Each row below holds a small network's activations on one input, seen along a few directions.
Each table varies a few parts of the input and shows all the possible inputs, shuffled.
Descriptions start from the smaller parts, as in this example, which fits no table here: one of 4 places along a line, together with either a single point or one of 11 places along a line or (one of 3 separate values, together with one of 8 places around a ring).
Shared parts are said once, and a part with two or three values counts as separate values.

Other details of the inputs shift rows strongly along two fixed directions, in all tables alike. That doesn't count.

Table:
row 1: [ 40  13 -14  -4 -11 -13  24  -1  -7   1  18 -13 -29 -28]
row 2: [-27  21  13 -20  -3   2  19  -5 -48  52 -31   0  12  24]
row 3: [-45   7  31 -22   7   0 -22  31   8  19 -51  23  19  32]
row 4: [ 35  19 -22 -17 -15  -4  28  -2 -11  25  11 -28 -15 -51]
row 5: [ 13 -22 -18  16  21 -35 -60  22  33 -71  54  29  -5 -33]
row 6: [-54 -40  50  82  42  11 -43 -24   9 -81  -3  47  -3  82]
row 7: [ 48   0 -15   2 -13   9   9  -7  13 -26  43 -19 -25 -38]
row 8: [ 50  15 -40 -24 -11 -13  44   2  -6  23   9 -19 -12 -23]
row 9: [-61   8  28 -17  -2  33  -1 -12 -34  50 -14  -4  32  27]
row 10: [-41  15  16 -10 -23   0  16  -1 -35  48 -48 -15   9   3]
row 11: [ 38   2 -16   3 -11  15   7  -8  21 -14  55 -21 -22 -43]
row 12: [ 41 -13 -28   8   5  18  10  -8  36 -33  61 -13  -8 -18]
row 13: [-24  18  24 -37 -14  -7   9  33 -11  55 -51   7  24  -1]
row 14: [ 44  13 -42 -25  -7  -3  41   0  -2  27   9 -25   0 -38]
row 15: [-71 -29  56  32  26  36 -33 -17 -15 -44   2  24  25  73]
row 16: [-22  12  16 -33 -24  -4 -26  20   2  62 -58 -10  22  17]
row 17: [ 57  31 -28 -13 -15  -9  25 -12  -7  30   1 -14 -16 -30]
row 18: [ 34 -11 -21  21   4  -4  13  -8  24 -37  17  -3 -11   1]
row 19: [-79 -44  43  30  22  34 -21  -7  -3 -50  -3  16  33  75]
row 20: [ 15  -2 -31 -29   1 -48 -22  16   8 -10  21  21  -6 -68]
row 21: [-20  21   5 -44  -9 -11 -17  25   0  61 -61  -6  19  14]
row 22: [ 29  -8   0  26  25   9  -6 -17  11 -46  41   8 -12   1]
row 23: [-39  13  10   3 -22  -7  16  -4 -35  54 -59  -7  -1   3]
row 24: [ 39 -38 -15  70  27  -7  -9 -17  51 -96  38  21 -31  20]
Description of these inputs: either one of 2 separate values or one of 4 places along a line or (one of 3 separate values, together with one of 6 places along a line).
- Start at row 13 and move only the place on the line of 4, one step at a time. The first step leads to row 3. Which rows follow, in order? => row 21, row 16
- Which other rows does row 15 become when the choice among 3 separate values takes its other values? List them by row number. => row 7, row 19

Table:
row 25: [-35   8  16 -18  -8   5  -1   6 -16  43 -48  -1  20  27]
row 26: [ 34   8 -24 -16 -12  13  22  -8  -1  12  31 -23  -5 -34]
row 27: [ 17 -17   1  27  15   9  -3 -10  23 -53  33   5 -13  13]
row 28: [ 38  15 -30 -17 -18  10  35 -11  -8  23  24 -28  -7 -38]
row 29: [-69 -20  36  10  13 -10 -41  13  -9 -16 -32  29  21  40]
row 30: [ 24  12 -31 -32 -14  -8   8   6  -6  21  29 -11   0 -64]
row 31: [ 18 -21   6  39  19   7  -2 -14  20 -63  37  11 -19  17]
row 32: [-70 -23  38  27  10  28   1 -17 -28 -14  -4   7  20  47]
row 33: [ 54  10 -22   6  -8 -11  18  -5  14  -1   6  -5 -24 -13]
row 34: [ 56  13 -23  11  -6 -12  19 -12   8  -2   1  -5 -27 -15]
row 35: [ 47  24 -33  -9 -16  -1  40 -17 -17  30  13 -26 -21 -38]
row 36: [ 35   6 -23 -14  -3 -26 -15  15  22  -4  10   9 -12 -37]
row 37: [-59 -15  36  34  16  11  -6 -14 -21 -13 -31  16  14  57]
row 38: [ 23 -18  -1  34  17   4  -9  -8  30 -56  29   9 -13  16]
row 39: [-70 -18  35  17  11  24  -8 -11 -19  -7 -13   5  21  50]
row 40: [ 38  19 -34 -36 -16 -23  11  13  -5  25  12 -11  -8 -58]
row 41: [ 22 -16   3  42  19   4   2 -19  13 -59  31   9 -23  13]
row 42: [-30  23  11 -40 -19   2   4  14 -22  73 -57  -8  25  13]
row 43: [-32  18  13 -20 -16  -1  13  10 -20  60 -68  -6  17  25]
row 44: [ 31  16 -30 -35 -10 -20   5  13   3  22  15  -5  -5 -56]
row 45: [ 46  21 -32 -15 -18   0  39 -11 -11  32  17 -26 -17 -37]
row 46: [ 64  29 -30  -6 -18 -18  31  -2   2  31 -21 -15 -27 -28]
row 47: [ 53  21 -33 -26 -14  -5  22   4   7  32   5 -20  -8 -34]
row 48: [-83 -20  34   3  14   6 -33   6 -17  -8  -7  21  27  24]
row 49: [-37  21   2 -22 -22  15  41 -16 -60  72 -35 -23  18  -4]
row 50: [-65 -20  39  11  16  21 -17  -2 -10 -12 -16  12  23  52]
row 51: [ 14 -21   2  27  17  15 -13 -10  25 -55  48   2 -12   8]
row 52: [-60 -16  41  11  15  16 -27   5  -2 -10 -21  17  27  53]
row 53: [-41  20  -2 -44 -18 -16   3  19 -39  71 -49  -4  28 -14]
row 54: [ 62  28 -25 -29 -18 -13  10  17  22  33 -11 -14 -13 -31]
row 55: [-37  22   4 -43 -19 -26  -3  24 -26  73 -67  -2  21 -10]
row 56: [-52  12   7 -36  -9 -12  -8  18 -28  57 -44   6  30  -6]
row 57: [ 45   7 -21   7  -3  -5  21  -7   9  -2  13  -7 -18 -14]
row 58: [ -3 -29   3  24  18  -2 -26  -6  16 -67  56  12  -5 -15]
row 59: [ 18 -19  10  22  20  11 -22  -1  34 -61  42  11  -9  12]
row 60: [ 12 -21   7  22  14  21 -15  -8  24 -57  55   2  -4   2]
row 61: [ 14 -19   5  24  20 -23 -42  17  45 -63  17  30 -16  -2]
row 62: [ 29 -17   8  45  16  -6 -10  -4  36 -60  12  17 -26  25]
row 63: [-54   4   9 -25  -8  -4  -7   9 -36  37 -19  -2  23  -6]
row 64: [-55 -14  41  14  11   8 -24   9   3  -4 -45  16  18  59]
row 65: [ 44   9 -20  -1  -7  -6  11  -2  17   0   1  -7 -16  -9]
row 66: [ 13 -20   9  25  18  16 -22  -6  30 -59  51   6  -9   9]
- What do these inputs look like to the network? => one of 6 places along a line, together with either one of 2 separate values or one of 5 places along a line
- The inputs of row 47 and row 26 match in every part but the place on the line of 6. If row 57 is changed in the same way as row 47 into row 26, which row does it become? => row 32
- The inputs of row 43 and row 27 match in every part but the place on the line of 6. If row 54 is changed in the same way as row 43 into row 27, which row does it become? => row 59
- Which other rows does row 39 become when the place on the line of 5 takes its other values? List them by row number. => row 35, row 45, row 51, row 66

Table:
row 67: [-28  -2   0  -9   8 -10  -3   7 -12  16 -22  15  22  23]
row 68: [ -5 -17  21  14  12  11 -35  10  36 -46  38  12   3  -2]
row 69: [-52  10  23 -20  -4  -2 -10  11 -34  35 -21   9  22   5]
row 70: [-50 -20  20  13   3  22   4 -17 -21 -15   8  -2  19  34]
row 71: [ 12 -19   9  36  19  -6 -23  -7  18 -73  43  23 -19 -15]
row 72: [-28  22 -23 -28 -16 -18  34   2 -41  78 -55  -7  16 -15]
row 73: [ -8   0  18   1   4   3 -29   4  12  -5  -8   7  -5  15]
row 74: [-17  27   5 -23 -23 -11   6   2 -39  66 -54  -9   9 -12]
row 75: [ -2   7 -18 -25 -13 -16  13   2 -27  26 -11  -9   9 -33]
row 76: [-53  -7  42  30   2  28 -12 -23 -15  -9 -16   4   8  56]
row 77: [ -5  11 -15 -47 -21  -1   3  18  -5  47  -8 -20  23 -28]
row 78: [ 56  38 -38 -43 -37   8  53 -10 -25  70  16 -36 -14 -68]
row 79: [ 13 -17 -12  27  21 -12  -8  -4  16 -51  13  22  -4   3]
row 80: [ 29   3 -23   0   6  13  26 -10   6   0  16 -13   1   1]
row 81: [-66 -12  39  34   7  -3 -23  -8 -22  -2 -37  18   1  37]
row 82: [ 46   7 -18 -14   1  -4  -7   6  25 -17  44   0 -21 -44]
row 83: [-38 -21  42  33  20  25  -2  -9   4 -31 -14   6  10  69]
row 84: [-46 -22  18   8  14  -5 -27   5 -11 -28   6  16  18  27]
row 85: [-31 -15  -1  15   5 -14  -3  -5 -15 -18   4   5   0  -4]
row 86: [ 30 -26  11  34  26  -3 -29   7  54 -81  28  22 -23  26]
row 87: [-26  16  17 -18 -13  -5 -12   7 -28  51 -42   2  11  10]
row 88: [ 26 -29  -9  42  22  17   6 -22  27 -64  45  11 -12  22]
row 89: [-46  -2   7 -34  -3   1  -7  12 -19  30 -20  -3  24   5]
row 90: [ 70  20 -25 -18 -20  -4 -10  11  35  15  17 -17 -20 -43]
row 91: [ 19  22   1 -12 -16  16  19 -12 -14  43 -12 -27  -3  -4]
row 92: [ 48   8 -13 -13  -9  -6   1  20  39   0   1  -9  -9 -14]
row 93: [ 34  12 -13  -5  -3 -17   3  12  11  -3  -5   5 -14  -1]
row 94: [ 32 -20 -14   9  15   1 -16  10  48 -38  29  10   3  -2]
row 95: [ 52  -4 -13  26   8 -19   1   2  27 -48  12  11 -28 -10]
row 96: [ 42  18 -31  -3 -12 -21  19  -4  -3   7  26  -8 -29 -65]
row 97: [-54 -10  26  24   4 -11  -1   0 -16   1 -48  14   3  39]
row 98: [-45  -6  33   6   8  30   3  -8 -22   5   2  -5  16  22]
row 99: [ 51  12 -39 -17 -10   8  30  -7   0   4  40 -32 -12 -36]
row 100: [-28   4  -2 -28   4  -1   2  10  -6  35 -31   6  24  14]
row 101: [ 65  12 -24   5 -13   6  35 -11  15  -2  16 -17 -28 -12]
- What do these inputs look like to the network? => one of 5 places around a ring, together with either one of 2 separate values or one of 5 places along a line
- The inputs of row 88 and row 76 match in every part but the place on the ring of 5. If row 80 is changed in the same way as row 88 into row 76, which row does it become? => row 91
- Which other rows does row 85 become when the place on the line of 5 takes its other values? List them by row number. => row 75, row 77, row 84, row 89
- Which other rows does row 98 become when the choice among 2 separate values takes its other values? List them by row number. => row 78
